Each row below holds a small network's activations on one input, seen along a few directions.
In each table, some parts of the input vary, and every possible input appears once, in random order.
A made-up example of a description, with smaller parts first: one of 6 places along a line, together with either a single point or one of 9 places around a ring or (one of 2 separate values, together with one of 8 places around a ring).
Shared parts are said once, and a part with two or three values counts as separate values.
In the rows, 128 means zero.

Table:
r1: [135 128 185 159 192 131 134 152 191 189 140 117 158 146  86 154 111 138]
r2: [127  86 106  90 131 155 193 170 229 111 113 162 167  23 163 102  95 144]
r3: [133 146  47 115 125 124  99  92  72 101 162  81 134 100 192 144 148 122]
r4: [128 161 171 108  98 152 141 176 146 139 109 178 114 178  55 100 100 160]
r5: [135 150 122 153  75  96 112 164  81  90 100 153  85 165 101  65 123 141]
r6: [105 162 174  77 131 140 166 123 172 147 195 126 170 115 131 176  87 108]
r7: [120 156 182  93 122 143 112 209 118 123  98 124 149 132  93 154  90  89]
r8: [119 183 187 112 150 150 133 208 144 127  95 147 132 167  68 116  82 108]
r9: [138 168 157 140 113 116 124 150 101 102  84 188 110 159  73  50  97 140]
r10: [127 126  72 124  90 108  66 135  64  75 100 144  61 152 116  67 160 116]
r11: [101 136 109 106 118 156 125  83 109 111 163  86 154 108 180 167 113 110]
r12: [145  80  87 160 132 104  95  63  88 159 101  86  66 141 173 141 199 136]
r13: [114 132 127 115 122 177 105 167  48  82  76 114 128 147 153 153 127  96]
r14: [138 139  83 130 115 159 101 174  25  82  87 139 106 166 187 136 175 101]
r15: [158  99 138 184 121  70 111  97 131 140 136 112  99 123  98 106 152 158]
r16: [ 93 158 131  90 150 142 143 114 141 113 172  95 181 119 173 179 101 112]
r17: [111 178 164  88 150 135 167 123 202 164 194 144 141 138 103 145  68 135]
r18: [150 112 174 150 138 105 105 132 192 180 145 110 151 126  63 118 132 173]
r19: [130  74  78 175 139  98 102  60 123 139 146 132  84 147 128 117 191 139]
r20: [137 104 162 132 176 149 115 125 150 140 120  86 164 117 140 214 141 121]
r21: [132 114 192 139 175 146 134 144 164 170 140  90 172 114 105 190 123 125]
r22: [170  90  85 159 170 144 111 105  71 132 116  98 117 128 175 182 198 136]
r23: [109 168 142 104 111 121 173 101 194 154 209 144 161 149  86 103  94 163]
r24: [123 150 153  85 120 147  91 191 104  93  79 124 143 135 132 179 110  85]
r25: [166 107 166 176 138  70  91 101 158 164 126 143 128 110  79  86 127 153]
r26: [143  78 137 150 145 155 103 103 117 143 114  88 145 117 153 201 157 114]
r27: [ 99 141  56 137 126  97 125  56 102  91 190 123 102 138 151  71 162 127]
r28: [106 163 108 141  89 101 164  58 133 119 193 123  98 126 121  86 106 162]
r29: [142  37 133 154 132 153 190 166 226 163  74 165 188  35 140 140 136 139]
r30: [128 121  76 124 112 117 107 129  20  95  73 109  56 173 170  91 163 100]
r31: [106 127  47 116 113 100 139  52  77 131 161 114  79 150 202 118 159 123]
r32: [130  80 132 108  96 168 199 232 170 123  33 218 152  64 135 108 107 107]
r33: [127 171 143 129 108  95 145  65 164 134 180 161 130 117 101  66  89 145]
Changing only one part turns r7 into r6. The same change can be made to r10. Which row results? -> r27
Describe the family of inputs behind these rows. -> one of 3 separate values, together with either a single point or one of 10 places around a ring
Which other rows does r4 become when the choice among 3 separate values takes its other values? List them by row number. -> r18, r23
List by row number the other rows that have the choice among 3 separate values in common with r25. -> r1, r12, r15, r18, r19, r20, r21, r22, r26, r29
Which other rows does r8 become when the choice among 3 separate values takes its other values? List them by row number. -> r1, r17

Table:
r34: [145  83  88 163 125 115 112  98  87 115  95 109  95 115 162 118 178 126]
r35: [106 134 176 105 159 162 191 167 212 152 132 129 191  94 125 149  75 118]
r36: [145  93  67 132 118 120 105 114  93 105 110 112 112 102 167 126 168 118]
r37: [129 123  96 131 117 133 101 119  51 110 112  99  96 162 167 157 171 105]
r38: [130 118  91 154 119  93 117  62  97 122 145 113  87 130 143  91 156 142]
r39: [135 101  98 165 129 132 105 108  60 121  97 102  86 155 158 138 180 117]
r40: [114 121 187 111 166 161 177 171 220 158 139 127 195  92 108 164  87 129]
r41: [148 132 190 115 151 121 106 201 194 165  97 163 151 130  55 117  96 138]
r42: [134 120  81 108 117 131  97 124  73 100 114 118 110 128 170 156 154 109]
r43: [121 154  81 101 110 108 100  86  85 107 162 121 102 140 153 128 133 123]
r44: [124 136  99 158 125 108 112  74  72 125 146 105  79 168 140 109 161 133]
r45: [141 134 204 132 141 127 148 149 215 176 155 141 189 102  80 153  79 158]
r46: [118 156 103 123 114 112 102  83  62 115 154 111  90 174 148 132 145 119]
r47: [124 139 156 119 115 143 191 181 173 127 112 196 121 147  74  81 104 152]
r48: [132 130  72 129 109  94 111  75 108 114 163 119 106 113 152  99 144 135]
r49: [105 171 193 113  99 162 154 202 151 108  89 178 169 126  87 100  54 108]
r50: [125 132 194 116 162 154 147 164 222 156 152 133 196  98  87 159  92 146]
Describe the family of inputs behind these rows. -> either one of 3 separate values or one of 4 places along a line or (one of 2 separate values, together with one of 5 places around a ring)
Which of the alternatives is r44? -> one of 2 separate values, together with one of 5 places around a ring

Table:
r51: [136  96 157 152 148 140 127 141 166 159 105 117 153 108 116 152 138 139]
r52: [105 160 146 103 108 121 149 135 156 126 162 165 140 121  98 104  87 138]
r53: [112 160 153 115 128 148 135 164 135 116 128 150 160 125 104 109  81 105]
r54: [112 150 144 124 152 156 125 134 164 130 143 111 180  98 126 155 105 111]
r55: [ 94 149 104 153 111 120 129  73  58 109 140 110  62 196 152  94 149 114]
r56: [139  96  69 124 141 123 104 109  89 118 112 102 112  94 187 134 154 113]
r57: [138 108 138 147 159 126 138 122 178 149 151 126 136 110 112 125 142 149]
r58: [120 145 176 123 120 145 131 167 140 119  89 154 152 134 104 124  92 122]
r59: [151 112  88 124 138  97  76  87  78 122 151  87 104 135 151 150 174 131]
r60: [129  85  65 140 111 146 155  93  86  95 112 105 123  98 194 143 163 113]
r61: [117 110  77 136  87 146 150 125  69  69  91 142 102 126 170  95 155 112]
r62: [141 120 133 126 158 119 149  97 180 155 166 136 141 112 117 126 126 159]
r63: [112 142 142 112 139 120 143 110 180 139 186 129 158  96 130 145 103 133]
r64: [143 143  97 124 111  94  74 119  61 107 129 129  83 162 129 109 168 131]
r65: [136 154  98 159  87 107  93  90  46 115 140 129  75 178 136 122 153 136]
r66: [120 149 152 107 135 146 125 123 171 133 159 110 174  99 126 146 109 137]
r67: [133 120 170 151 118 136 132 173 150 138  81 154 122 139  92 116 127 132]
r68: [103 119  97 150 135 118 130  42  70 133 160  77  86 161 177 133 164 112]
r69: [137 149 139 126 124 114 157 126 166 142 137 173 116 143  91  96 112 157]
r70: [114 114 144  81 157 176 160 196 148 146 113 101 172 135 150 205 116 108]
r71: [147  92  75 116 132 109  68  94  96 113 129 100 107 119 156 150 163 113]
r72: [112 148 152  77 129 180 162 222 127 126  85 146 149 162 114 169 109 108]
r73: [122 159 135 112 109  96 161 127 161 136 162 156 126 126  94  93  92 141]
r74: [143 121  92 155 118 112  92  59  62 127 162  86  96 149 158 154 164 134]
r75: [142 115 157 153 129 120 146 161 144 147 104 169 120 139  88  95 127 137]
r76: [146 129  78 117 102 100  75 123  80 108 101 143  89 151 136 113 151 108]
r77: [126 114 170 127 145 140 128 143 164 137 118 109 176 109 140 163 100 123]
r78: [125 142 130 112 146 107 148  99 182 140 181 114 143  97 114 127 109 149]
r79: [135 104 169 142 154 143 127 147 155 142 103 104 158  97 125 158 116 128]
r80: [135 130  74 125 111 120 108 140  73 109  87 145  93 125 164  96 142 111]
r81: [131 130 176 137 122 141 135 175 139 130  71 138 136 127  94 121 105 127]
r82: [146  88 150 158 149 117 143 138 172 167 129 122 145 114 123 136 136 142]
r83: [132 124 144 133 130 123 144 150 157 134 123 158 114 141  80  83 120 157]
r84: [118 176 162 110 106 144 134 148 148 118 139 157 150 124 103 109  98 122]
Describe the family of inputs behind these rows. -> one of 2 separate values, together with either a single point or one of 6 places along a line or one of 10 places around a ring
Which other rows does r55 become when the place on the line of 6 takes its other values? List them by row number. -> r61, r64, r65, r76, r80

Table:
r85: [118 111  98 110 154 158 112 122 107 117 124  78 152 102 193 194 145  94]
r86: [146 116 183 148 136 127 134 182 184 153 100 174 141 124  72 112 111 148]
r87: [113 156 130  99  94 161 140 196  79  87  70 162 121 158 125 108 107  93]
r88: [148 117 132 140 109 117 119 181 112 121  66 181  88 156  87  77 139 133]
r89: [150  91  95 156 113 110  92 114  67 114  88 123  83 144 143 119 181 124]
r90: [154  69 107 166 150 130 108  97 126 147 116  92 138  93 163 164 171 137]
r91: [144  85 162 148 163 137 144 138 193 172 124 115 167  95 124 166 129 141]
r92: [119 174 169 123 116 106 151 116 180 144 178 158 140 135  69  83  80 162]
r93: [111 124 156 101 154 167 156 159 165 133 131  99 191  90 158 192 103 101]
r94: [125 141 139 126 154 101 147  79 201 165 211 113 147 104 113 137 108 164]
r95: [124 148  77 137 107  84 100  51  67 111 171 114  68 161 141  92 160 138]
r96: [115 132  92 111 116 154 106 136  43  87  91 107 106 153 176 152 153  87]
r97: [114 172 111 118  93  99 139 112 115 110 149 175  79 169  92  50 111 143]
r98: [105 159 182  98 125 169 155 201 153 120 102 148 172 131 108 141  76 102]
r99: [132 125  87 140 134 100 116  36 128 140 199  81 127 106 155 134 147 151]
Changing only one part turns r92 into r97. The same change can be made to r98. Which row results? -> r87
Describe the family of inputs behind these rows. -> one of 3 separate values, together with one of 5 places around a ring
Which other rows does r90 become when the place on the ring of 5 takes its other values? List them by row number. -> r86, r88, r89, r91
